A small network was shown many inputs. Here are its activations along a few directions, one row for each input.
In each table, some parts of the input vary, and every possible input appears once, in random order.
A made-up example of a description, with smaller parts first: one of 4 places along a line, together with either a single point or one of 9 places along a line or (one of 3 separate values, together with one of 8 places around a ring).
Shared parts are said once, and a part with two or three values counts as separate values.

Other details of the inputs vary at random and push rows far along three fixed directions, the same in every table; ignore that.

Rows:
row 1: [ -2 -18  -4 -13 -35  13  -1   3  -5 -11  -9   4]
row 2: [ 23   7   2 -10 -13   8  -3   6  -7   5   1  -8]
row 3: [  9  16   9   8  25  18  -3   7  -5  19 -18   4]
row 4: [  4   3  -7 -16 -38  11  10   6  -4 -16  26 -17]
row 5: [ -1  -1   8  17   9   6 -13  19 -11  -7 -20   7]
row 6: [ -9  -6 -12  -2  -8 -20  10 -16   8  -7  38 -22]
row 7: [ 19  -9  -4 -25 -33  16 -17   1 -22  15  -9   3]
row 8: [ -5  -3  -5 -14  -4  35 -17  -6 -10  23 -20   2]
row 9: [ -9  -2  -5  14   5   3  -8  -2 -13   8  -1   2]
row 10: [ -9  -3   2  22   5 -42  28   3  -2 -31   7   9]
row 11: [-14  -5  -5 -10  53  10 -14 -44  26  53   0 -11]
row 12: [ 10   5   5  -4  23   9 -12  -8  -7  27 -25   7]
row 13: [ 17   4   0  -6 -35   4 -21   2  -8 -18   1  18]
row 14: [ -6   6   3  22  -7 -27  36  19   3 -34  11   7]
row 15: [ -7  -7 -18 -13 -15  -3   9 -17  26 -13  42 -39]
row 16: [  5   3   7  18  -9 -22  23  21 -11 -23 -10  18]
row 17: [ -8   1  -9 -23   0   1  14  -8  38  -5  37 -23]
row 18: [-12   0   9  41  16 -35  19  10 -17 -25 -13  20]
row 19: [  2   2  12   2  15  27 -21  15  -9  11 -37  12]
row 20: [-15  15  -2  42   3 -27  24  18 -14 -37  10  -3]
row 21: [  4   9  -1  -1  10   8   1   1  -7  23 -10   8]
row 22: [ 19 -10  -2 -26 -21   7 -16 -14  -4   6  11 -16]
row 23: [  3  11   9   2  50  11 -12   2   9  41 -33  21]
row 24: [  9   7  12  25   6  -5  -8  13 -42  -2 -29  22]
row 25: [  7 -19  -2 -20 -22   5  -7  -2  -7   9 -17  15]
row 26: [  8  27  14  31  10  -3  19  26 -18 -30  -7  -1]
row 27: [-31  17  -4  13  77   7  11 -28  33  32 -12  -6]
row 28: [ -6   0  -7 -25  21  11   0 -12  39  29  18 -11]
row 29: [ 10  -7   1   0  -6  19 -23  -4 -14  11  -8  -5]
row 30: [-18 -23 -21  -9 -28 -25  19 -17  25 -22  43 -19]
row 31: [  1 -15  -6 -25 -37  18   3  -2   3  -4   3   1]
row 32: [ 20 -17   7 -17 -30  12 -30   5 -16   1  -1  -5]
row 33: [  0 -22  -4  -8 -33  17 -16   3 -15   1 -21  12]
row 34: [-22  17   5 -13   1 -25  10 -26  48 -13  35  -9]
row 35: [ 18 -13   1 -25 -29  -4 -15   1  -1  -8  16 -10]
row 36: [-12  28   5  41  29 -24  34  19  -6 -18   7   6]
row 37: [-21  -6  -8   0  45  -6  -3 -19  35  23  15 -10]
row 38: [ 19   6  14   7  -1  -9  -7  26 -18 -11 -21  16]
Each input here is: either one of 2 separate values or (one of 4 places along a line, together with one of 9 places around a ring).
Question: What sort of input is row 35?
Answer: one of 4 places along a line, together with one of 9 places around a ring
Question: Which other rows does row 11 become when the place on the ring of 9 takes its other values? List them by row number.
Answer: row 2, row 3, row 12, row 15, row 22, row 26, row 27, row 29
Question: Which other rows does row 7 become when the place on the line of 4 takes its other values? List them by row number.
Answer: row 12, row 25, row 38

Rows:
row 39: [ -4 -21 -18 -28 -12 -10 -10 -36   7  34   7   2]
row 40: [-21 -19  11  16  37   5 -33 -21  -7  28 -48  22]
row 41: [ 55  -4  13 -41 -70  37 -36  46 -21 -10  -6  -7]
row 42: [-31  -5   1  57  29   5   1  -9 -39  14 -42  25]
row 43: [ 45  -1   1 -31 -49  30 -32  -4 -30  18  10 -11]
row 44: [-24  -6  -7   3  -9 -37   6 -27  33 -31  35  -1]
row 45: [ 40 -24   3 -38 -90   9 -17   6 -39  -9 -12  19]
row 46: [ 25  38  38  40  -4   9 -30  41 -46 -34 -41  20]
row 47: [ 29  23  19  56 -38  26 -12  47 -91 -41 -33   1]
row 48: [ -5   7  19  52  12 -59  33  48 -11 -54 -11  36]
row 49: [-17  21  12   9  55  46   2   4   8  38 -36   9]
row 50: [ -3 -18   7  35  45 -10 -12   2 -31   6 -58  32]
row 51: [  7  22  -2  -6 -23 -29  15  14  39 -54  72 -37]
row 52: [-16 -12  -5  -5 -16 -34   9 -10  40 -31  34   8]
row 53: [-20  43  -8  15  23 -25  71  13  49 -46  47 -18]
row 54: [-33  -9 -26 -36 -17  -2  39 -19  51  -7  23   0]
row 55: [-41 -34 -28 -45   9  32   7 -44  54  47  -1  -3]
row 56: [ 27 -35   0 -59 -61  20 -27   1 -16  26 -23  20]
row 57: [-25 -12 -14  18  77 -17  -7 -29   2  56 -33  26]
row 58: [ 29 -21   3 -43  -8  45 -39 -12  -9  33  -4 -28]
row 59: [ -4  19  17  32  41 -10  -6   7   2 -15  -7 -23]
row 60: [ 14  31   7  56  26 -49  34  33 -20 -44  33 -22]
row 61: [ -1   9 -19  -1 -28   9  13  13  -3 -22  49 -42]
row 62: [ 11   3 -10 -50  30  22  -3 -31  53  62  13 -20]
row 63: [  0  35  16   2  78   4   6 -21  12  56 -24  16]
row 64: [-36 -29 -31 -10 -39 -18  26 -11  12 -22  56 -26]
Question: Changing only one part turns row 54 into row 53. The same change can be made to row 44. Which row results?
Answer: row 46
Question: Describe the family of inputs behind these rows.
Answer: one of 2 separate values, together with either one of 4 places along a line or one of 9 places around a ring
Question: A walk changes only the place on the ring of 9. It starts at row 46 and steps to row 51. List the rest of the walk in order.
Answer: row 41, row 62, row 63, row 43, row 60, row 58, row 59

Rows:
row 65: [ 17  24  21  24  -7 -19   5  33 -13 -46  -3   8]
row 66: [ 13 -21  10 -24 -72  -6 -15  11 -11 -34   5   7]
row 67: [-38   4 -13  50  73 -56  39 -11  24  -8  16   4]
row 68: [ -2 -25 -26 -33 -71  -9  -4 -34   4 -19  62 -36]
row 69: [ 25 -13  -9 -40 -76  37 -15   8  -6 -26  34 -43]
row 70: [-51  18 -10  30  71 -58  57 -22  63 -12  33  10]
row 71: [ -9 -16 -33 -38 -65 -19  34  -9  36 -28  62 -28]
row 72: [ -4 -24  -1 -22  33  23 -27 -27 -10  63 -50  27]
row 73: [  4  -2  -6 -34  43  21 -16 -30  20  62  -6 -10]
row 74: [ 14  -5  20  29  -1 -18  -6  17 -33 -12 -46  40]
row 75: [ 32  18  26  26   7  -4  -9  28 -31 -12 -34  20]
row 76: [ 20 -13   3 -36   8  59 -57 -10 -15  72 -32   2]
row 77: [ 26  21  16   6 -19  12  -8  35 -21 -21 -19  20]
row 78: [  2 -22  -6   5 -58 -19   2  18 -15 -48  24 -16]
row 79: [ -7  -1  14  40   1   8  -1  23 -38 -22 -46  25]
row 80: [  9  37  15  34  14  -4  21  40 -18 -18 -16  15]
row 81: [-32   5 -24 -39  63  15 -10 -78  62  78  41 -38]
row 82: [-13  32  13  65  60 -36  26  26   0 -32   6  -6]
row 83: [ 14   4  10 -17  15  71 -39   6 -27  60 -62  18]
row 84: [-23 -19 -20 -24 -17   1  23 -23  29   3  33 -19]
Question: Changing only one part turns row 81 into row 68. The same change can be made to row 69. Which row results?
Answer: row 79
Question: Describe the family of inputs behind these rows.
Answer: one of 2 separate values, together with either a single point or one of 9 places around a ring
Question: A walk changes only the place on the ring of 9. It starts at row 83 and steps to row 69. List the rest of the walk in order.
Answer: row 82, row 76, row 73, row 75, row 65, row 77, row 80
